These are the activations of a small neural network, seen along a few directions. Each row is one input.
In each table, some parts of the input vary, and every possible input appears once, in random order.
A made-up example of a description, with smaller parts first: values(3) and (point or ring(9) or (line(6) and ring(8))).
Shared parts are said once, and a part with two or three values counts as separate values.
(in the rows, 128 means zero)

Other details of the inputs shift rows strongly along two fixed directions, in all tables alike. That doesn't count.

Rows:
R1: [127 125 100 178  91 137 119 122 136 141 138]
R2: [132 130 144 120 134 130 131 110  95 133 114]
R3: [122 134 112  84 136  77  96 175 225  81 161]
R4: [140 113 145 134 118 155 122 124 108 139  99]
R5: [121 117  85 170 107 125 137 127 134 121 143]
R6: [111 153  89 149 127 105 116 119 123 143 148]
R7: [100 147  88 150 139 105 123 114 126 136 148]
R8: [140 114 150 127 110 142 152 109 116 131 108]
R9: [183 149  72 226 159 195 172  63 114 144 181]
R10: [126 129  93 169  92 123 128 117 142 126 143]
R11: [121 131 153  53 161 108 121 137 152 120 124]
R12: [136 123 153 130 119 148 122 120 101 134 111]
R13: [109 143  93 159 131 106 125 118 127 123 144]
R14: [114 127 139 113 151 140 130 120  92 147 123]
R15: [113 161  91 133 129  92 113 137 149 140 154]
R16: [141 111 154 132 108 152 138 120 120 144 108]
R17: [132 144 116  89 119  79  86 169 223  95 154]
R18: [131 114 139 125 127 139 146 108 104 115 110]
R19: [143 100 152  67 130 124 138 146 166  96 120]
R20: [107 142 101 148 139 102 125 144 146 125 153]
R21: [141 112 152 129 110 146 147 114 117 139 110]
R22: [134 130 146 120 132 135 126 116  94 137 116]
R23: [131 116 144 129 134 142 133 123 100 127 111]
R24: [136 115 103  85 117  90 103 179 228  91 157]
R25: [136 122 149 132 122 153 119 126 104 135 102]
R26: [137 123 152 125 122 139 129 114 102 129 112]
R27: [147 116 167  83 126 127 120 140 152 121 115]
R28: [103 152  97 138 139 107 117 148 143 143 157]
R29: [125 143 145 110 140 132 137 120  93 153 120]
R30: [141 110 148 135 111 157 136 125 121 146  98]
R31: [106 124 138 112 158 129 140 105  96 136 124]
R32: [131 138 160  61 142 136 105 160 142 136 120]
R33: [123 124  92 169 116 122 122 133 131 129 139]
R34: [127 133  99 171 104 122 120 122 131 133 140]
R35: [136 112 141 125 118 141 162 112 113 119 109]
R36: [121 137  95 153 117 103 132 135 157 111 144]
R37: [132 137 153 121 134 132 136 122  98 142 116]
R38: [145 115 168  86 124 136 113 146 153 125 112]
R39: [114 137 101 156 128 106 129 143 149 116 148]
R40: [123 145 147 113 134 142 131 128  93 156 122]
R41: [124 148 109 159 111 108 118 137 148 129 145]
R42: [115 126  89 166 119 114 133 124 134 112 147]
R43: [141 108 148 126 107 151 138 110 113 134 112]
R44: [140 104 142 128 121 146 152 127 113 135 107]
R45: [132 123 164  72 153 123 118 154 144 121 120]
R46: [ 96 140  93 151 143 112 122 123 122 140 153]
R47: [122 148 112 162 108 118 111 142 148 134 143]
R48: [138 107 157  69 142 117 132 147 160  96 121]
R49: [130 126 160  63 153 111 123 140 153 107 118]
R50: [120 155 101 145 123  95 116 136 149 129 147]
R51: [121 146 101 166 117 130 106 137 118 142 134]
R52: [131 138 154 125 130 142 130 128  98 146 116]
R53: [120 127  83 168 101 122 137 119 141 114 143]
R54: [ 96 149  94 134 147  92 123 136 154 131 159]
R55: [131 110 145 129 136 137 154 125 105 124 113]
R56: [132 101 135 124 121 146 156 111 107 114 116]
R57: [124 136 141 114 134 151 118 129  92 150 115]
R58: [138 132 166  76 138 137 106 158 143 128 112]
R59: [126 136 140 109 139 135 127 114  90 148 120]
R60: [113 131  96 168 124 117 128 126 125 119 144]
R61: [146 113 165  87 127 141 111 152 154 126 103]
R62: [139 115 149 132 115 151 124 118 106 138 110]
R63: [184 154  75 218 161 185 172  75 131 145 181]
R64: [117 124 158  55 165 116 121 148 149 124 130]
R65: [105 144  99 145 140  95 127 138 151 119 155]
R66: [136 113 146 131 131 140 146 130 106 134 109]
R67: [124 121 142 125 144 139 131 122  94 136 117]
R68: [139 117 165  75 143 125 120 154 151 112 114]
R69: [134 129 156 134 124 151 129 131 108 139 102]
R70: [139 100 137 126 119 151 143 120 109 131 108]
R71: [122 143  99 169 109 112 121 118 128 124 140]
R72: [127 140 112  82 130  77  94 171 226  82 154]
R73: [127 141 101 155 107 103 120 135 160 122 145]
R74: [125 135  96 168 104 115 122 119 135 125 141]
R75: [127 121 143 125 133 136 144 106 101 114 110]
R76: [118 118 142 123 149 135 137 115  95 128 121]
R77: [130 105 139 127 133 142 144 117 101 120 114]
R78: [121 148 102 167 114 124 109 130 115 142 143]
R79: [141 105 144 134 108 161 128 120 115 141  99]
R80: [116 119 143 120 150 131 141 109  97 123 120]
R81: [123 115 143 126 138 135 146 109 100 113 117]
R82: [125 137 142 112 134 144 120 122  90 151 121]
Each input here is: values(2) and (point or (line(5) and ring(8))).
The inputs of R34 and R27 match in every part but the values(2) part. If R81 is changed in the same way as R34 into R27, which row does it become?
> R3
The inputs of R10 and R8 match in every part but the values(2) part. If R56 is changed in the same way as R10 into R8, which row does it become?
> R19
The inputs of R1 and R16 match in every part but the values(2) part. If R5 is changed in the same way as R1 into R16, which row does it become?
> R24
Which other rows does R52 become when the line(5) part takes its other values? List them by row number.
> R16, R38, R40, R47
Start at R1 and move only the line(5) part, one step at a time. The first step leads to R62. Which rows follow, in order?
> R12, R78, R82
Which other rows does R49 become when the ring(8) part takes its other values? List them by row number.
> R20, R37, R45, R50, R52, R58, R65

Rows:
R83: [106 134 108 143 136 111 127 136 130 128 139]
R84: [146  98 164  79 139 143 134 137 144 109 113]
R85: [108 137 110 140 124 117 111 141 128 140 138]
R86: [128 138 103 176 106 117 135 131 147 128 141]
R87: [141 134 138 107 117 122 108 150 165 124 125]
R88: [108 134 115 120 123 100 111 137 142 120 138]
R89: [123 117 141 182 111 159 171  80  35 150  89]
R90: [134 139 112 147 132 119 141 129 145 123 145]
R91: [125 124 150 109 146 144 136 103  87 139 113]
R92: [148 107 171  59 127 138 110 133 140 117 100]
R93: [126 125 104 146 131 123 136 132 141 120 144]
R94: [133 122 109 131 119 119 124 127 159 110 143]
R95: [125 118 110 155 111 124 129 136 144 122 132]
R96: [139 128 174  58 156 130 119 140 141 127 116]
R97: [136 123 162 128 120 143 150 121 102 132  97]
R98: [133 131 154 119 153 138 157 113  98 133 115]
R99: [112 137 106 141 136 120 117 135 130 139 143]
R100: [137 114 150 100 122 140 116 142 134 128 108]
R101: [147 123 157 132 143 163 126 107  84 127 110]
R102: [146 110 145 103 120 141 120 121 137 123 118]
R103: [120 127 122 135 146 129 143 123 111 129 130]
R104: [132 133  99 141 126 130 126 117 139 125 149]
R105: [119 118 161 127 146 150 163  86  50 141  97]
R106: [131 129 103 144 130 134 127 132 141 130 146]
R107: [147 114 139 103 128 145 127 117 137 120 126]
R108: [122 140 136 103 144 105 124 144 152 120 135]
R109: [142 133 121 135 113 126 116 140 165 128 138]
R110: [123 127  93 172 104 116 128 120 141 123 142]
R111: [125 142  96 177 126 120 113 127 132 112 147]
R112: [134 115 125 149 116 147 131 124 121 137 122]
R113: [112 142 135 137 128 117 137 130 110 136 124]
R114: [118 138 101 138 138 112 131 119 134 120 146]
R115: [131 124 120 134 132 132 145 109 119 120 133]
R116: [119 125 112 150 109 119 124 142 139 124 125]
R117: [111 123 128 139 117 122 132 135 107 132 117]
R118: [121 130 132  90 130 112  98 139 148 124 133]
R119: [118 141 124 124 115 103 118 151 151 123 134]
R120: [111 132 109 141 109 106 119 130 126 125 132]
R121: [131 140  99 175 116 119 140 128 147 126 149]
R122: [134 132 155  95 125 127 117 143 131 133 116]
R123: [147 129 166  66 160 136 127 135 141 125 121]
R124: [140 142 111 134 132 124 125 135 160 128 152]
R125: [127 135 158  97 137 130 122 135 118 139 117]
R126: [152 101 164  75 139 153 126 136 144 117 115]
R127: [116 143  87 162 136 122 125 130 132 138 153]
R128: [128 126 132  93 119 114  99 141 146 123 128]
R129: [137 142  98 172 116 130 131 127 147 136 151]
R130: [105 127 130 135 129 121 132 132 106 134 120]
R131: [131 134 119  98 143 122 113 128 150 120 143]
R132: [114 123 139 183 118 166 163  93  23 169  94]
The inputs of R92 and R89 match in every part but one. If R132 is changed in the same way as R92 into R89, which row does it become?
> R117
Describe the family of inputs behind these rows.
> values(2) and (point or (values(3) and ring(8)))
Which other rows does R96 become when the values(2) part takes its other values? List them by row number.
> R108
Start at R124 and move only the ring(8) part, one step at a time. The first step leads to R129. Which rows follow, in order?
> R109, R87, R122, R125, R96, R123
Start at R103 and move only the ring(8) part, one step at a time. The first step leads to R83. Which rows follow, in order?
> R130, R117, R116, R95, R84, R93
Which other rows does R126 become when the values(3) part takes its other values? List them by row number.
> R107, R129
Which other rows does R127 become when the values(2) part takes its other values? List them by row number.
> R103

Rows:
R133: [102 172  98 141 136  73 103 180 177 124 167]
R134: [136 115 193  69 166 126 157 106  89 119  89]
R135: [105 125  91 182 112 143 148  84  68 158 137]
R136: [ 97 117 129 215  44 112 156 124  78 141  81]
R137: [ 99 142  85 148 142  95 100 173 185 126 165]
R138: [119  59 202  84  79 140 137 149  93 112  46]
R139: [ 87 146 106 196 142 136 152 128  58 156 133]
R140: [151 136 109 210  99 159 153  74  90 133 133]
R141: [142 103 179  62 138 172 134 122  87 155  89]
R142: [104 162  85 127 136  55 107 156 169 104 168]
R143: [119 123 180  66 151 160 114 133  69 143  84]
R144: [106 181  92 129 118  83  74 169 171 133 157]
R145: [137 132  74 149 111 119  81 158 192 132 160]
R146: [127 165  84 130 102  94  92 160 192 144 164]
R147: [153  94 169  31 157 131 103 180 220  96 132]
R148: [ 84 143  98 183 126 130 128  95  46 147 133]
R149: [148 124  80 166 118 127 114 163 204 105 173]
R150: [173  80 180  85 132 183 135  95 103 108 101]
R151: [160 118  98 211 103 174 137 105  84 152 130]
R152: [173 105 186  84 141 169 172  96 116  94  90]
R153: [153 149  92 165 112 116 120 160 215 105 172]
R154: [128 101 157  11 170  94  95 165 196  81 127]
R155: [169 116 197  80 135 170 135 114 106 146  84]
R156: [134 117 161  17 152 118  60 180 196 114 118]
R157: [142 117 191  61 133 147 147  94  89 137  98]
R158: [127 138 175   5 147  83  69 162 183  91 133]
R159: [109 160  91 132 120  74  82 138 182 119 165]
R160: [104 122  84 184 128 133 178  92  72 145 134]
R161: [107 156 123 205 139 127 161 115  79 163 128]
R162: [157 110 206  85 154 167 166 121 114 133  92]
R163: [142 121  66 155 117 117 120 138 199  81 165]
R164: [165 142 111 214  97 165 146  98  91 154 128]
R165: [150  83 182  74 143 171 134  95  98 123  96]
R166: [129 140 110 200 109 144 150  74  86 148 131]
R167: [130 146  80 142 123  89 122 138 208  97 162]
R168: [ 89 135  92 184 142 117 155 104  50 136 133]
R169: [133  95 188  69 157 167 165 132  97 143 100]
R170: [112 165 113 197 119 135 132 105  70 174 118]
R171: [114 151 114 197 123 137 181 113  84 169 135]
R172: [122 122  67 143 129 102 116 141 198  96 164]
R173: [123  99 184  66 156 152 121 102  80 128  92]
R174: [118 151  76 126 121  71 128 145 195 111 170]
Describe the family of inputs behind these rows.
> values(2) and (point or (values(4) and line(5)))
The inputs of R153 and R149 match in every part but the values(2) part. If R146 is changed in the same way as R153 into R149, which row does it become?
> R141
The inputs of R134 and R154 match in every part but the values(2) part. If R171 is changed in the same way as R134 into R154, which row does it become?
> R169
Which other rows does R150 become when the line(5) part takes its other values? List them by row number.
> R135, R148, R165, R173
Which other rows does R152 become when the values(2) part takes its other values? List them by row number.
> R163

Rows:
R175: [147 146  78 126 114 101 105 158 235 109 185]
R176: [152  99 218  22 137 156 113 130 100 113  73]
R177: [106 139 103 158 113 121 124 116  88 159 124]
R178: [114 156 112 179 143 126 148 110 106 148 138]
R179: [157 125 139  29 166 104  84 162 218  79 158]
R180: [149 137 138 139 154 146 154 113 111 129 129]
R181: [136 134  96 136  89  89  75 174 233 108 159]
R182: [103 120 108 188 109 109 175 110  95 120 122]
R183: [127 104 214  14 174 146 123 133  89 130  92]
R184: [131 122 173  75 172 144 134 106 101 129 109]
R185: [ 96 155 111 174 131 119 140 133  92 159 139]
R186: [ 95 115  95 176 116 110 161 102  93 113 126]
R187: [143 106 144 138 125 164 146 132 116 134 108]
R188: [118 148 113 186  92 131 131 127  96 143 121]
R189: [132 128  87 131  96  93  68 162 220 105 160]
R190: [122 133 151 121 119 131 134 130  99 153 100]
R191: [137 102 132 138 130 164 137 118 103 132 112]
R192: [138 133  92 174 123 152 152  89 109 141 149]
Describe the family of inputs behind these rows.
> values(2) and (point or ring(8))
